These are the activations of a small neural network, seen along a few directions. Each row is one input.
Each table varies a few parts of the input and shows all the possible inputs, shuffled.
Descriptions start from the smaller parts, as in this example, which fits no table here: one of 2 separate values, together with either a single point or one of 11 places along a line or (one of 4 places along a line, together with one of 5 places around a ring).
Shared parts are said once, and a part with two or three values counts as separate values.
In the rows, zero is written as 128.

Other details of the inputs vary at random and push rows far along two fixed directions, the same in every table; ignore that.

Table:
r1: [ 92 144 112 119 107  86 113 121  38 125 141 110 148 102 160]
r2: [158 107 123 160 172 155 172 159 187 159 181 152  97 100 131]
r3: [129 153 104 132 136 108 121 125 111 129  99 116 136 141 113]
r4: [165 149 120 130 149 150 136 130 179 143  96 146 115 157 105]
r5: [118 121 109 106 132  76 103 116  47  95 123  88 149  86 139]
r6: [137 130 121 140 160 135 154 156 149 146 174 138 133  80 162]
r7: [163 116 124 124  92 153 123 112 147  99  73 129 114 160  75]
r8: [ 88 124 108 112  86 106  93 109  42 113 133 119 173 112 147]
r9: [131 113 132 137 187 130 129 170 155 152 209 146 109  86 161]
r10: [ 89 104 134 119 115  71  99 122  58 114 148  94 169 121 155]
r11: [149 140 129 128  80 180 164 104 183 136  74 159 113 165  97]
r12: [128 119 115 136 107 155 145 121 152 129 124 151 134 127 114]
r13: [ 98 115 110 121 106  98 105 121  37 124 152 107 161 104 152]
r14: [130 140 142 120  75 172 123 114 156 128  87 138 128 170 101]
r15: [157 116 107 153 218 113 131 171 149 155 187 126 118  95 142]
r16: [142 145 125 144  80 171 168 107 178 136  77 153 101 167  84]
r17: [ 81 123 120 108  97  92 104 104  42 122 124  92 156 116 138]
r18: [142 134 108 132 107 156 111 108 158 121  73 140 140 176  77]
r19: [155 124 163 139 199 117 147 167 195 158 194 147  93 107 173]
r20: [130 141 141 112  78 163 131 108 152 133  81 143 116 174 106]
r21: [119 138 152 130  85 122 127 106 144 122  88 127 119 179 106]
r22: [164 138 129 111 127 136 129 128 149 108  95 136 111 130 119]
r23: [141 101 147 154 210 140 155 174 181 147 200 139  92 105 147]
r24: [119 113 145 141 188 121 145 145 142 139 173 121 106 103 145]
r25: [124 145 137 127  78 154 135 111 147 132  83 137 104 176  93]
r26: [ 81 115 129 115 113 114 109 118  85 100 122 117 164 131 136]
r27: [101 130 146 114  99  97 101 118  94 113 122 106 170 135 151]
r28: [120 135 151 124  91 169 132 113 161 111  78 134 135 176 101]
r29: [178 138 134 125 129 161 130 136 183 109 103 140 108 134 105]
r30: [133 106 150 144 192 108 125 164 169 144 207 141 116  98 166]
r31: [155 143 138 129 114 168 144 123 168 149 119 160  98 148 123]
r32: [166 135 125 137 204 103 142 173 148 127 177 130  86  73 153]
r33: [ 72 135 128 116 128  79 120 127  51 106 130  97 155 113 158]
r34: [150 148 115 132 139 144 119 132 154 132 101 129 143 145 111]
r35: [ 95 141 116 109  85 109  99 113  43 116 126 109 177 110 157]
r36: [131 112 153 143 176 101 132 140 150 149 180 120 107 109 150]
r37: [108 126 119 125 118 109 117 111  67 136 146 113 136 105 142]
r38: [114 118 105 102 125  84  90 128  56  83 129 106 166  87 145]
r39: [146 134 111 140 147 133 125 115 145 140 102 120 121 145  95]
r40: [123 127 147 126 184 123 146 156 147 135 166 135 114 106 168]
r41: [124 126 118 134  81 151 151  91 132 131  87 130 127 146  92]
r42: [129 116 134 129  77 165 127 110 146 131  94 135 117 178  84]
Each input here is: one of 6 places around a ring, together with either one of 2 separate values or one of 5 places along a line.
Question: Changing only the place on the ring of 6 turns r11 into r2. The same change can be made to r40. Which row results?
Answer: r23
Question: A walk changes only the place on the ring of 6. It starts at r21 and steps to r36. List the rest of the walk in order.
Answer: r10, r30, r27, r19
Question: Change only the choice among 2 separate values in r22. List by row number the other rows that result.
Answer: r4
Question: List by row number the other rows that have the place on the ring of 6 in common with r28.
Answer: r6, r14, r27, r29, r34, r35
Question: A walk changes only the place on the line of 5. It starts at r21 and steps to r33. List the rest of the walk in order.
Answer: r25, r1, r16

Table:
r43: [112 135 137 123  84 131 129 114 125 122 107 132 136 153 126]
r44: [108 122 144 125  73 140 130  93 127 117  85 123 136 171 101]
r45: [110 124 139 121  99 140 118 112 118 124 107 124 135 158 114]
r46: [107 132 140 119  91 137 134 110 123 120 101 128 133 147 125]
r47: [109 120 140 121  98 139 120 107 121 124 106 122 134 153 116]
r48: [110 129 139 124  76 145 112 100 124 121  87 129 137 177  99]
r49: [134 127 151 140 110 171 147 120 186 137 102 148  98 179  92]
r50: [133 135 118 123  97 135 115 101 127 110  65 118 146 167  88]
r51: [129 121 116 122 133 112 112 127 107 106 116 117 139 126 120]
r52: [122 124 111 124 157  96 111 138  97 116 137 106 153 104 139]
r53: [139 127 135 144 142 157 140 140 166 152 154 151 104 130 126]
r54: [104 118 131 126 132 101 112 133  95 131 160 116 146 115 155]
r55: [129 132 117 116 145  99 115 140  90 108 137 114 140  96 148]
r56: [136 130 123 123 110 124 115 114 117 110  90 116 126 147 101]
r57: [114 120 144 121  73 145 120  92 126 118  87 124 138 170 101]
r58: [125 125  99 122 148 104 117 137  91 117 140 116 151  94 139]
r59: [139 121 137 139 143 159 147 135 167 150 150 145 103 124 128]
r60: [113 130 134 120 105 121 118 125 111 126 133 127 143 130 145]
r61: [136 138 117 113  87 141 116 107 128  99  66 129 145 158  95]
r62: [128 127 106 123 144 103 118 137  84 116 141 114 139  93 139]
r63: [130 134 105 122 147  98 118 132  84 125 139 111 136  95 140]
r64: [ 98 126 122 126 133 111 132 135  86 133 154 119 141 106 153]
r65: [188 139 126 149 156 175 156 136 218 153 115 158  74 147  88]
r66: [107 122 136 116 138 102 122 134  91 127 165 116 148  93 171]
r67: [176 132 129 144 198 147 147 168 203 143 161 148  97 104 134]
r68: [103 119 124 129 123 103 131 130  91 135 158 121 144 102 154]
r69: [104 130 133 114 134 112 119 137  91 127 152 120 145 108 162]
r70: [132 123 131 147 156 131 149 151 154 153 178 143 108 108 148]
r71: [122 121 111 121 155  96 110 138  96 112 139 110 150 104 139]
r72: [103 122 140 125  98 133 130 108 122 122 104 122 132 154 116]
r73: [119 130 141 116  63 145 120  99 128 119  86 134 141 165 110]
r74: [113 120 129 124 108 129 128 114 104 131 134 123 141 121 135]
r75: [174 126 117 152 206 145 150 170 192 152 175 146  97  92 133]
r76: [128 120 134 143 163 137 154 147 152 151 172 139 105 103 147]
r77: [140 145 117 118 112 127 119 114 121 117  82 122 141 146 115]
r78: [140 126 148 132 144 155 143 139 173 143 146 146 104 127 137]
r79: [102 123 121 122 143 111 122 139  81 136 167 118 145  96 161]
r80: [109 127 138 122 104 115 130 123 112 125 130 127 141 127 143]
r81: [136 137 119 122  98 132 115 100 124 115  63 118 141 170  90]
r82: [101 124 136 120 138  97 131 135  91 126 163 115 145  93 171]
r83: [179 133 119 152 199 146 153 160 192 159 162 148  90 106 129]
r84: [135 130 143 136 163 136 134 155 157 147 174 145 110 110 154]
r85: [100 115 135 128 131  94 124 131  96 130 157 115 144 112 154]
r86: [108 140 138 122  69 144 126 103 125 117  82 135 136 171 108]
r87: [125 122 117 122 151  94 111 138  89 110 140 108 138 103 139]
r88: [137 134 118 116 106 132 117 118 121 101  89 128 138 140 111]
r89: [181 138 134 141 195 140 147 163 196 147 162 147  79 105 134]
r90: [115 118 141 124  90 131 118 108 123 126 111 126 138 154 115]
r91: [136 134 122 121 113 121 114 111 118 114  90 115 127 149 101]
r92: [ 97 119 130 130 141  89 121 139  91 131 168 113 144 107 163]
r93: [ 94 124 132 130 137  99 120 134  93 129 156 117 142 116 152]
r94: [126 122 101 123 155  98 118 142  82 115 152 116 146  84 148]
r95: [189 132 130 151 150 179 155 140 216 144 118 157  68 144  86]
r96: [187 141 134 146 159 176 152 143 229 142 111 158  89 150  97]
r97: [147 128 137 142  94 178 142 117 185 145 110 156 103 169  95]
r98: [140 142 124 114  83 137 117 105 121 103  65 123 129 157  96]
r99: [127 126 131 148 171 128 147 157 147 154 187 143 108  99 153]
r100: [135 137 119 121 116 120 115 109 118 119  87 116 131 150 102]
r101: [128 129 143 135 175 128 148 162 151 146 180 140 108 101 162]
r102: [127 133 100 126 151 103 120 134  90 125 136 111 154  97 142]
r103: [130 142 113 114 151  93 116 134  91 122 132 112 141 100 150]
r104: [149 123 141 140  94 177 144 114 185 145 109 155 104 164  94]
r105: [107 121 129 128 107 123 137 115 105 129 132 123 139 122 135]
Question: What is each input in this table made of?
Answer: one of 3 separate values, together with either one of 9 places around a ring or (one of 2 separate values, together with one of 6 places around a ring)
Question: Changing only the choice among 3 separate values turns r87 into r62. The same change can be made to r57. Which row results?
Answer: r74
Question: Changing only the choice among 3 separate values turns r104 into r73. The same change can be made to r53. Which row results?
Answer: r84
Question: Change only the place on the ring of 6 in r82. List by row number the other rows that result.
Answer: r43, r46, r80, r86, r101
Question: Change only the place on the ring of 6 in r68. List by row number the other rows that result.
Answer: r64, r70, r76, r99, r105

Table:
r106: [131 145 112 121  53 188 144  99 155 122  61 156 159 164  98]
r107: [ 90 131 148  95  88  82 110 115  42 112 143 104 144  98 179]
r108: [ 72 118 135  99 100  63  92 127  47  79 131  97 196 110 174]
r109: [161 129 105 146  60 167 126  84 169 121  35 139 118 206  31]
r110: [144 155 166 117  41 162 119  94 182 112  39 149 106 223  79]
r111: [122 116 158 145 173 123 169 149 150 151 186 132  70 100 151]
r112: [161 124 125 121  76 183 152 110 167 105  83 154 115 134  95]
r113: [144  90 155 147 180 156 143 166 176 146 216 152  77  93 145]
r114: [172 143 121 148 243 119 157 171 182 151 163 128  79  94 137]
r115: [129 105 141 170 188 140 156 154 185 193 214 147 103 115 147]
r116: [135 150 107 155 193 138 176 160 152 180 180 146 101  87 156]
r117: [ 69 108 122 109 107  73  74 127  30  91 143  96 184 119 153]
r118: [ 60 133 130 115 119  49 109 121  31 105 128  85 160 123 160]
r119: [188 142 131 134 185 143 162 169 174 156 192 156  66  62 164]
r120: [139 138 104 133  42 219 131  90 164 134  50 164 137 197  55]
r121: [105 110  91 109 103 111 104 120  28 101 142 108 160  76 140]
r122: [173 166 123 121  93 151 128 120 167 120  70 150 106 162  98]
r123: [115 110 141 148 169 156 135 161 161 166 206 153 121 113 157]
r124: [ 48 139 128 121 110  85 131 114  43 142 141 102 166 122 170]
r125: [161 142 121 121  50 181 131 100 185  89  26 155 134 191  61]
r126: [168 167 126 104  89 149 111 100 150 108  33 129 125 177  87]
r127: [151 150 170 112 110 143 113 113 181 120  73 132 108 189 107]
r128: [ 97 149  92 119 130  65 120 126  37 108 113  95 155 102 143]
r129: [142 128 162 147 231 111 150 166 189 151 173 123  78 122 146]
r130: [ 97 124  81 109 113  81  80 129  20  90 127  99 187  95 141]
r131: [123 113 165 112  20 185 138  81 166  92  51 147 124 192  80]
r132: [128 147 157 134 160 135 147 157 165 175 191 153 109 111 184]
r133: [ 80 125  73 127 103  85 110 103  15 142 136  96 197  96 145]
r134: [107 132 100  89 130  72  89 124  40  76 102  86 205  89 159]
r135: [182 118 115 143 234 144 123 179 184 139 181 140 100  90 130]
r136: [ 71 117 138  85 119  55  78 119  33  73 117  77 210 110 175]
r137: [137 117 155 121  74 183  99  92 182 100  41 134 124 228  50]
r138: [137 101 142 161 187 103 131 155 166 153 192 128 102 121 133]
r139: [148 140 119 135  92 167 168 103 148 129  78 140  82 147  80]
r140: [135  87 147 156 168 124 148 141 153 158 202 130  86 100 136]
r141: [171 103 109 159 173 143 158 143 160 159 181 139  82  84 116]
r142: [ 70 104 122 110 129  40  73 103  17 105 126  61 193 124 145]
r143: [174 115 107 153 224 111 129 155 162 151 169 118 109  96 122]
r144: [153 171 119 124  79 180 145 111 163 153  82 161 121 158 113]
r145: [129 119 157 145 178 155 161 170 201 162 205 163 120 101 178]
Question: Changing only one part turns r113 into r121. The same change can be made to r110. Which row results?
Answer: r122
Question: Changing only one part turns r129 into r114. The same change can be made to r123. Which row results?
Answer: r120
Question: What is each input in this table made of?
Answer: one of 2 separate values, together with one of 4 places along a line, together with one of 5 places around a ring
Question: Change only the choice among 2 separate values in r142. List by row number the other rows that result.
Answer: r143
Question: Change only the choice among 2 separate values in r130. List by row number the other rows that result.
Answer: r117
Question: Change only the place on the ring of 5 in r132. List by row number the other rows that result.
Answer: r115, r123, r124, r145

Table:
r146: [148 125 110 147  66 170 117  99 140 123  63 124 137 182  57]
r147: [187 141 153 140 138 181 147 138 231 141 109 173 104 129 112]
r148: [ 98 156 110 112 167  66 108 148  59 111 134  96 166  76 201]
r149: [146 125 163 155 228 132 150 177 212 174 201 140  75 130 160]
r150: [106 109 148 130 105 126 124 116 143 125 125 132 146 156 124]
r151: [116 107 101 128 201  41  97 157  37 104 186  87 149  55 162]
r152: [158 116  98 138  89 204 141 107 184 134  96 157 102 181  59]
r153: [ 72 115 148  96 105  65  91  98  53  77 120  74 169 135 138]
r154: [ 84 125  88 120  50 112 134  78  25 120  67 104 167 131 102]
r155: [177 143 152 128 137 142 120 133 180 102  96 145  95 139 117]
r156: [ 88 124 146 121  44 135 130  92 104 143  89 137 121 173 113]
r157: [148 155 129 132 113 153 153 115 151 145 125 162  95 111 149]
r158: [112 129  92 129 205  60 118 156  60 145 178  89 155  78 159]
r159: [103 119 150 111  57 167 122 102 130 122 109 129 147 183  93]
r160: [178 131 133 133 216 164 169 205 210 155 223 169  92  61 172]
Question: What is each input in this table made of?
Answer: one of 3 separate values, together with one of 5 places along a line
Question: Changing only the choice among 3 separate values turns r160 into r159. The same change can be made to r148. Which row results?
Answer: r149

Table:
r161: [ 99 132 141 134 148 105 141 144 106 151 173 120 131 107 169]
r162: [138 124 136 124  77 154 104  94 145 100  50 125 137 198  65]
r163: [181 139 152 146 140 169 150 126 238 140  80 150  76 192  75]
r164: [135 131 160 137 160 143 153 160 172 156 185 151  96 109 164]
r165: [124 140  96 129 177  91 135 148  77 143 166 113 140  66 171]
r166: [153 115 161 152 101 206 153 117 237 155 119 171  84 184  79]
r167: [126 126  94 134 161 103 131 142  78 136 165 113 135  79 145]
r168: [111 106 142 148 155 118 146 140 136 156 190 134 109 104 154]
r169: [117 131  98 115 147 104 117 143  73 115 157 122 160  72 158]
r170: [ 68 119 133 100  37 113 104  88  53  95  86 110 188 148 135]
r171: [138 117 135 122 179 106 115 155 140 113 158 120 130 104 152]
r172: [172 139 153 132 153 150 136 140 207 127 114 148  86 153 112]
r173: [ 90 125 117 108  72  94  90  84  53  89  59  87 165 168  95]
r174: [149 120  98 139 170 128 132 154 127 141 172 134 127  83 142]
r175: [120 154 103 100  44 135 113  85  77 100  47 123 158 152 103]
Question: Changing only one part turns r161 into r163. The same change can be made to r170. Which row results?
Answer: r171
Question: What is each input in this table made of?
Answer: one of 3 separate values, together with one of 5 places around a ring
Question: Change only the place on the ring of 5 in r165. List by row number the other rows that result.
Answer: r167, r169, r174, r175
